A small network was shown many inputs. Here are its activations along a few directions, one row for each input.
Each table varies a few parts of the input and shows all the possible inputs, shuffled.
Descriptions start from the smaller parts, as in this example, which fits no table here: ring(5) and (point or ring(9) or (values(2) and line(6))).
Shared parts are said once, and a part with two or three values counts as separate values.
In the rows, zero is written as 128.

Table:
row 1: [107 150 155 167 159 160 159 150  98 152  99  64 147 176 101]
row 2: [108 125 145 152 180 140 193 141 118 172 101  66 159 172 113]
row 3: [131 158  91 186 160 102 119 139 128 134 200 130 162 168 141]
row 4: [102 105 136  73  87 118 153 108 149 140 117 171 118  69 136]
row 5: [ 74  93 145  37  91 114 193  93 145 161 149 177 162  83 104]
row 6: [110 110 152 122 151 171 102 141 127  68   9 114  56 109 129]
row 7: [153 144 110 113  77  90  76  77 123 133 208 178 147 124 135]
row 8: [127 150 150 178 177 170 143 147  97 134  80  76 132 168 114]
row 9: [130 146  95 135 147 111 156 135 138 173 223 119 199 191 116]
row 10: [103 108 156 135 180 139 214 147 119 191 124  62 166 180 101]
row 11: [168 175  97 185 141 137  89 151 124 131 185 126 145 178 134]
row 12: [139 151  92 159 144 108 135 143 147 170 203 110 184 175 138]
row 13: [ 80  58 165  61 151 119 226 144 152 159  83 106 120 119  69]
row 14: [187 168 104 151  84 104  18  96 114  83 168 182 105 106 170]
row 15: [107  95 140  59  93 105 191 122 165 135 137 175 121  75 127]
row 16: [169 150 108 137  82  79  66 104 147 107 190 171 134 101 166]
row 17: [177 182  82 209 147 136  46 149 119 127 149 114 129 156 178]
row 18: [149 125  99 101  78  92 120  57 125 147 229 161 168 120 114]
row 19: [ 88  85 160  80 155 135 173 156 132 109  55 110 104 110  89]
row 20: [130 136 129 106  95 139  84 125 127  73  77 181  78  60 165]
row 21: [129 100 125 108  84 126 108 118 128  75  81 194  98  86 150]
row 22: [124 154 146 190 158 162 110 164  88 145  67  48 111 163 142]
row 23: [176 155  90 144  80 105  49  79 115  94 182 160 128 100 153]
row 24: [ 84  69 174  82 145 138 197 143 150 154  73 108 115 106  71]
row 25: [137 158 143 189 184 180  94 156  75 115  55  65 112 157 149]
row 26: [174 174  82 197 141 132  68 145 121 142 162 116 127 172 161]
row 27: [ 93  91 164  95 152 155 145 161 144  79  43 104  82 114 114]
row 28: [132 112 144  94  88 128 146 129 159 111 114 182  88  64 136]
row 29: [146 116 103  87  84  78 154  70 143 141 247 162 185 119 110]
row 30: [106  97 159 106 146 169 117 150 125  84  30 108  56 121 114]
Q: What do these inputs look like to the network?
A: ring(5) and line(6)
Q: Changing only the line(6) part turns row 25 into row 22. The same change can be made to row 20. Which row results?
A: row 21
Q: Which other rows does row 7 become when the ring(5) part takes its other values? List them by row number.
A: row 1, row 3, row 4, row 19
Q: Start at row 13 and move only the line(6) part, one step at a time. The first step leads to row 24. Which rows follow, in order?
A: row 19, row 27, row 30, row 6
Q: Start at row 24 and move only the ring(5) part, one step at a time. The first step leads to row 2. Which rows follow, in order?
A: row 12, row 18, row 15

Table:
row 31: [140 139 128 110 117 126 152 134 137 133 155 110 162 126 133]
row 32: [139 117 119 142 127 119 120 112 123 147 123 128 112 139 118]
row 33: [123 147 106 156 163 141 101 136 111 130 111  86 156 162 146]
row 34: [143 136 126 118  99 126  88 114 108  96 128 147 104 118 139]
row 35: [116 127 143 123 118 123 129 113 130 162 165 134 149 138 110]
row 36: [110 158 117 154 161 127 158 137 117 154 152 110 160 154 127]
row 37: [141  95 125 110 106  94 158 104 155 142 167 160 125 112 101]
row 38: [ 82  74 193  96 152 169 196 166 125 129  22  92  81 119  84]
row 39: [138 147 107 119 132 140 100 134 142 102 131 142 129 122 147]
row 40: [144 157 121 161 136 140  92 151 115  96 119 119 117 132 158]
row 41: [131 112 124 118  98 103 113 107 147 118 134 179 114  86 145]
Q: What do these inputs look like to the network?
A: point or (values(2) and ring(5))
Q: Which other rows does row 39 become when the values(2) part takes its other values? List them by row number.
A: row 41

Table:
row 42: [133 140 130 150 145 142 105 142 122 100 101 121 105 126 137]
row 43: [114 103 134 112 134 125 146 143 151 114 123 147 124 114 121]
row 44: [110 107 142 104 141 131 168 129 145 140 130 127 133 129  94]
row 45: [120 105 143 102 109 125 134 110 121 126  89 131 107 103 122]
row 46: [174 185  76 170 110  94  73  97 124 132 220 153 160 138 164]
row 47: [164 150  91 127  77  88  90  93 145 133 224 192 157 113 161]
row 48: [121 131 134 137 134 136 110 124 100 124  88  98 121 133 135]
row 49: [103 107 149  92 114 138 157 126 124 159 103 125 132 125 119]
row 50: [115 131 130 141 164 142 155 147 126 142 126  97 143 158 109]
row 51: [131 112 139 108 116 133 125 132 144 102 104 152  96  98 127]
row 52: [120 130 145 139 140 143 137 132 103 156 107  79 137 156 114]
row 53: [132 135 123 153 155 140 136 160 131 109 122 117 123 142 132]
Q: What do these inputs look like to the network?
A: values(2) and (point or ring(5))
Q: Changing only the values(2) part turns row 43 into row 53. The same change can be made to row 47. Which row results?
A: row 46
